Each row below holds a small network's activations on one input, seen along a few directions.
Each table varies a few parts of the input and shows all the possible inputs, shuffled.
Descriptions start from the smaller parts, as in this example, which fits no table here: one of 3 separate values, together with either a single point or one of 9 places along a line or (one of 5 places around a ring, together with one of 6 places along a line).
Shared parts are said once, and a part with two or three values counts as separate values.

Other details of the inputs shift rows strongly along three fixed directions, in all tables alike. That doesn't count.

A family of inputs:
R1: [-20  11   9  13   9   9  12  -6  -9  -3   3]
R2: [  7 -13  10  -6   2   3 -20   3   2   2  -2]
R3: [ 29  31 -66 -22   7  14   4  13 -36  60  47]
R4: [-14   2   0  14   4   7   4  -6  -3  -1   1]
R5: [ 11  14  44 -42 -90 -51   3 -47  38  31  21]
R6: [ 26 -23   1   4  -9  -2   1   1   1 -12 -10]
R7: [-7 -2  5  3  9  3 -8  2  6  4 -2]
R8: [-5 -1  5  6  9  4 -9  1  6  4 -2]
R9: [ 21 -16  -1 -12  -4 -12 -13  10   3 -17 -12]
R10: [ 51  14 -66 -29   0   6 -13  15 -33  60  41]
R11: [ 9 -8 -6  6  2  8  5  2 12 -8 -3]
R12: [ -5 -12   1   3   7  -1 -10   1   6   2  -3]
R13: [  7   3  -5   2   0  -5   1   8  -5 -13  -8]
R14: [ 27 -25  -4   2  -6  -1  -8   1  14 -14  -8]
R15: [ 30  14 -62 -16   9  15 -13   5 -28  76  47]
R16: [ 13 -25   1  -4  -4  -7 -15  -8  -4  -7 -11]
R17: [-15   2  -2  11   6   7   4  -7  -2   0  -3]
R18: [-6 -6  4  0  7  1  0 -5 -9 -3 -3]
R19: [ 20 -16   0 -10  -5 -12 -15  13   6 -14 -12]
R20: [  5  33 -64 -10  13  25  10  -2 -37  75  51]
R21: [-21  25  -1  12   7   6  21   8  -5 -12   1]
R22: [-17  24   0   6   7   8  16  10  -1  -8   2]
R23: [ 15 -19  10  -5  -1  -4 -25   2   7   0  -9]
R24: [-21  20  -4   4   8   2  21   8  -7  -9   3]
R25: [-28  14  12   8  16   7  16  -4  -9  -1   5]
R26: [ 16 -22   1   0  -5  -5 -16  -9  -4  -6 -13]
R27: [ 20 -11   0 -10  -5 -10 -13  11   5 -13 -13]
R28: [-4 -1  6  9  7  5 -9  2  6  3  2]
R29: [-21  20   0   0  10   5  16  12   1  -7   3]
R30: [-13   8  11   6  10   9  -4   2   4   5   1]
R31: [-17  24  -2   9   6   6  19   8  -5 -11   3]
R32: [ 58   4 -65 -32  -2  -1 -16  11 -34  53  31]
R33: [  5   1  -4  -1   0  -6   2   9  -5 -13  -9]
R34: [-16   8   0   9   7  12  30   3  -2  -3   3]
R35: [-31  16  13   6  15  12   8   2   4   3   6]
R36: [ 4 -6  9  4  6  0 -6 -4 -9 -3 -3]
R37: [-17   7  -3   6  10  13  23   1  11  -8   3]
R38: [ 25 -26  -4  -4  -5  -2  -7   1  15 -13 -12]
R39: [ 17 -23   2   2  -7  -5 -17  -8  -4  -6 -11]
R40: [  6   2  -3   0   0  -2  -1   8  -2 -14  -6]
R41: [ -3 -10   5   0   8   0 -12   2   6   2  -2]
R42: [-10  -8  -2   6   5   2  -4  -2   3   2  -2]
R43: [  5  34  28 -34 -86 -52  23 -35  34  22  26]
R44: [ 14 -27  -1   0  -4  -7 -21  -4   6  -4 -13]
R45: [-23  17  11   9  15   9  15  -6 -10   2   3]
R46: [ 16 -26   1   5  -6  -6 -22  -4   6  -5 -12]
R47: [ 15 -27  -1   0  -5  -7 -19  -6   1  -6 -14]
R48: [-10  10  -3  -2   6   0  10   9  -2 -12  -1]
R49: [-17   6  -3   7   9  12  22   2  12  -7   3]
R50: [  8 -17  -3   4  -1  -3 -15  -5   4   1  -8]
R51: [ 25 -22  -6  -2  -4  -1  -6   0  14 -10 -10]
R52: [  3  -1  -4  -4   1  -5   2   9  -4 -13  -6]
R53: [11 -9 -1  5  0  5 12  1 -1 -7 -8]
R54: [ 11 -11   8   2   1   2 -21   3   5   2  -1]
R55: [ 16 -27   6  -4  -2  -9 -17  -5  -6  -8 -12]
R56: [-3 -2  4  4  7  3  0 -6 -9 -1 -5]
R57: [ 2 -9  4  1  5  0 -5 -5 -8 -3 -8]
R58: [  8 -15   0   3   2  -3 -17  -2   7   3  -7]
R59: [ 6 -5 -1  8  0  8 15  2 -2 -6 -4]
R60: [-30  10   2   8  14   8   9  -1   4   6   6]
R61: [ -4  22  29 -31 -83 -47  23 -53  26  30  22]
R62: [  5   1  -4  -3   1  -4   2   9  -4 -13  -8]
R63: [-32   9   0  11  11  10  15  -7  -3  -1   2]
R64: [ 24 -13   0  -8  -5 -11 -14   9   3 -16 -15]
R65: [-21  15  16   6  11  15   1   1   3   3   2]
R66: [-23  13  10  13  11  10   3   1   6   4   4]
R67: [-10  -9  -3   5   4   2  -2  -5  -2   0  -3]
R68: [-30  16   5  16  12  11  10  -1   5   5   5]
R69: [-26  20  16  10  12  19   5   2   1   3   6]
R70: [ 21 -12  -3 -10  -6 -11 -11   7   0 -15 -12]
R71: [-24  21   0   1  11   6  21   8  -3 -13   2]
R72: [  4 -20  -4   0   0  -4 -14  -4   3   0  -5]
R73: [ 20 -20  14  -1  -4   1 -29   2   5  -4  -7]
R74: [-26  51  29 -31 -76 -46  48 -39  27  20  31]
R75: [ 12 -23   2  -1  -1  -7 -21  -1   9   0 -10]
R76: [-26  11  13   6  13  10   3   3   5   3   4]
R77: [-10   4   6   9   7   6   5  -6  -9  -1   0]
R78: [  3  -2  -4  -1   0  -7   1  10  -5 -13  -6]
R79: [ 17 -18  10   0  -3  -2 -26   2   7  -1  -7]
R80: [ 17  -6  -5  -3  -5  -7  -6   8  -4 -13  -8]
R81: [-30  16  15   4  14  16   7   2   1   3   6]
R82: [ 26 -26   0  -2  -7  -4   0   2   2 -12 -15]
R83: [  5   2  -2  -5   2  -3  -1  11   1 -11  -8]
R84: [  7 -12  -2   2   1   4  14   2  -2  -8  -5]
R85: [ 24 -12  -4   0  -9 -13 -11   8  -2 -18 -10]
R86: [-24  18  13  14  14  10  15  -4 -10  -2   6]
R87: [-27  14   0  17   8  11  11  -4   1   5   7]
R88: [-19  18   1   1   8   4  15  11   0 -10   0]
R89: [-16   0   1   6   6   6   6  -6  -6  -1  -1]
R90: [-28  14  12   7  17   8  17  -4 -10  -2   4]
R91: [ 17  -5  -5  -6  -3  -7  -7   7  -1 -12  -9]
R92: [-8 -5  5  3  9  2 -9  3  6  4  0]
R93: [  6   4  -1   0   1  -1  -2  12   2 -10  -5]
R94: [-15  20   2   4   8   5  13  11   3  -9  -2]
R95: [-21  10   5  15   6  11  11  -7  -6  -3   1]
R96: [ 21 -23   9  -5   0  -9 -18  -4  -6  -7 -12]
Description of these inputs: one of 6 places along a line, together with either one of 2 separate values or one of 5 places along a line or one of 9 places along a line.
The inputs of R50 and R87 match in every part but the place on the line of 6. If R26 is changed in the same way as R50 into R87, which row does it become?
Answer: R95
The inputs of R33 and R85 match in every part but the place on the line of 6. If R96 is changed in the same way as R33 into R85, which row does it become?
Answer: R86
Change only the place on the line of 6 in R10. List by row number the other rows that result.
Answer: R9, R22, R64, R83, R88
Change only the choice among 2 separate values in R37. List by row number the other rows that result.
Answer: R84
Change only the place on the line of 5 in R74. List by row number the other rows that result.
Answer: R9, R24, R29, R71
Change only the place on the line of 9 in R20. List by row number the other rows that result.
Answer: R36, R39, R46, R66, R68, R69, R77, R79
A walk changes only the place on the line of 6. It starts at R1 and steps to R77. List the rest of the walk in order.
Answer: R56, R57, R55, R18
Change only the place on the line of 5 in R88. List by row number the other rows that result.
Answer: R19, R48, R52, R78

A family of inputs:
R97: [ 16   2 -24  -3  24  26  -4  23 -11  12  10]
R98: [-7  0 -7 -3 -7 -5  9 -7  6  0 -1]
R99: [ 2  8  2  3 -8 -9  6 -1 -2 -2  3]
R100: [ 3  4  1  5 -8 -1  8 -1  9  0  5]
R101: [-10  -7   8   3  -2  -4   0  -7   7  13   5]
R102: [ -8   0   7   0  -4   3  -5 -10   9   9   3]
R103: [-9 -3 12  1 -2 -8  0 -7 -5 10  5]
R104: [-2  5 -3  5 -7 -7  4  0  9  0  3]
R105: [ 16   6 -22  -5  27  23  -4  24 -23  10   9]
R106: [ 1 12  7 -8 -4 -8  5  6  1 -2  3]
R107: [ 17  -6 -29   0  23  22   4  10 -29   8   5]
R108: [ -6   6  -5   1 -10  -4  -1  -1   8   0   1]
R109: [-9  0 -7 -5 -8 -2  7 -7  5 -1 -2]
R110: [ 16   2 -26  -2  26  21  -5  23 -10  13  10]
R111: [-2  8  2 -6 -4 -5  3  5 12  1  3]
R112: [ 2 -3 -1 -1 -9  5 17 -8  4 -1  2]
R113: [ -4  10  -1   0  -9 -10   1  -1  -3  -3   1]
R114: [-1 -2 -2  0 -7  0 17 -7  5  0  2]
R115: [ -3   1   8   4  -6   6  -2 -11   8  10   2]
R116: [-10  -2  11  -1  -1  -7  -3  -7  -4   8   5]
R117: [ 0  5 -1  6 -7 -5  7  0  9  1  4]
R118: [ -6  10  -1  -2 -10  -7  -1  -1  -3  -3   0]
R119: [-10   0  10  -3  -1  -6  -5  -8  -2   6   6]
R120: [-18 -23  25  30  17   2 -10  13  19 -58 -40]
R121: [ -6  13   4 -12  -6  -6  -3   4   0  -3  -1]
R122: [-5  9  1 -8 -5 -5  0  4 12  1  2]
R123: [ -7   9   0 -10  -6  -2  -2   4  11   0   1]
R124: [-5  3 -4 -5 -7 -9  8 -7 -6 -3 -3]
R125: [ 14   3 -29  -2  27  18  -6  23 -10  14   9]
R126: [  4   3   3   4 -11   4   9  -1   8  -1   5]
R127: [ -5   1   8   1  -5   5  -4 -10   8   9   2]
R128: [ 90 -87  -4 -29 -33 -41 -74  -7  11   5 -20]
R129: [-1 12  5 -9 -4 -9  2  6  1 -2  1]
R130: [ -8 -28   7  40  54  37 -19  20  -5 -36 -36]
R131: [ -4  13   4 -10  -5  -9  -1   5   0  -2   0]
R132: [  0   5  12   6  -5   2   0 -13  -4   7  -1]
R133: [-4 -2 -6 -1 -6 -5 12 -7  6  0  0]
R134: [ -4   5  12  -1  -5   1  -4 -11  -3   6   2]
R135: [ 3  8  5  3 -8 -5  8 -1 -3 -3  4]
R136: [ -1   9   1   2  -7 -11   4   0  -2  -2   2]
R137: [-25 -25  41  25  24   4 -16   5   9 -55 -38]
R138: [-10  -1   6  -1  -2   0  -6  -9  10   8   6]
R139: [-2 -2 -4  0 -6 -4 15 -7  6  0  1]
R140: [-6  3 -4 -8 -9 -7  6 -7 -6 -4 -4]
R141: [ -7   3  10  -2  -4  -1  -6 -10  -3   6   3]
R142: [ 4 11  9 -8 -5 -4  5  5  1 -2  3]
R143: [ 17   2 -26   6  23  22  -3  17 -26   8   9]
R144: [ -2   4  12   2  -5   3  -3 -12  -4   6   0]
R145: [ -3   3  -2  -3  -6 -10  12  -7  -5  -3  -1]
R146: [ 0  2  0 -2 -6 -8 14 -7 -6 -4 -1]
R147: [ 14  -4 -30   1  26  18   4  11 -28   8   5]
R148: [-11  -3   6   0  -1  -2  -4  -8   9  10   7]
What do these inputs look like to the network?
Answer: one of 2 separate values, together with either one of 8 places along a line or (one of 3 separate values, together with one of 6 places along a line)
The inputs of R97 and R105 match in every part but the choice among 2 separate values. If R117 is changed in the same way as R97 into R105, which row does it become?
Answer: R99
A walk changes only the place on the line of 6. It starts at R143 and steps to R135. List the rest of the walk in order.
Answer: R99, R136, R113, R118
Change only the choice among 2 separate values in R113. List by row number the other rows that result.
Answer: R120

A family of inputs:
R149: [ 23 -11 -24   0  32  25 -23  19  -7  18   8]
R150: [ 39   4 -64 -18   2   3   2  12 -16  30  13]
R151: [  8 -18  22 -18 -23 -31 -20 -16   5   0 -10]
R152: [-34  12  27  -9 -30 -13  16 -23  25  16  12]
R153: [ 32 -15  11 -18 -39 -33  -4   1   8 -14  -5]
R154: [ 35   2 -30 -16  14   8 -22  12 -20  44  22]
R155: [-36  23  30 -11 -27 -23  17 -25  14  11  11]
R156: [-79  19   9  63  75  58  52  -4 -21 -25 -13]
R157: [-39  82 -13 -13   1  13  45 -10 -17  72  57]
R158: [ 32 -16   8 -16 -37 -34  -1  -2  10 -16  -1]
R159: [ 32 -16   5 -14 -35 -35   2  -4  13 -14  -4]
R160: [-35  21  25 -12 -28 -19  16 -26  22   9  14]
R161: [ 22 -10 -41 -19  13   9 -24   4 -15  43  24]
R162: [ 31   0 -36 -14  21  19 -10  24 -28  -3   2]
R163: [ 32 -59  21  14  -3 -11 -53   2  19 -43 -39]
R164: [-60 -21  72  53  44  29   4  21  36 -85 -59]
R165: [-21  43  23 -19 -40 -15  36 -16  13 -10   4]
R166: [-19  35  24 -15 -40 -21  37 -11  12  -7  13]
R167: [-19  10 -27  26  45  28  21  30 -11 -25 -19]
R168: [-17  29  11  -6 -38 -26  40 -16  21  -6  10]
R169: [ 19 -15  19  -5 -32 -26 -26 -16   8  -1  -7]
R170: [ 15 -16 -28  11  22  25 -27  14 -15  23   5]
R171: [ 16  -5 -24   7  27  14 -28  12 -32  17   1]
R172: [ 22  -8 -23  -2  32  21 -24  19 -11  16   7]
R173: [ 32 -57  22  13  -3 -14 -54   1  15 -46 -41]
R174: [-29 -15 -16  37  46  49  28  -4 -26  -5  -5]
What do these inputs look like to the network?
Answer: either one of 2 separate values or one of 9 places along a line or (one of 3 separate values, together with one of 5 places along a line)
Change only the choice among 3 separate values in R157. List by row number the other rows that result.
Answer: R151, R171
List by row number the other inputs of the same sort as R174.
Answer: R156
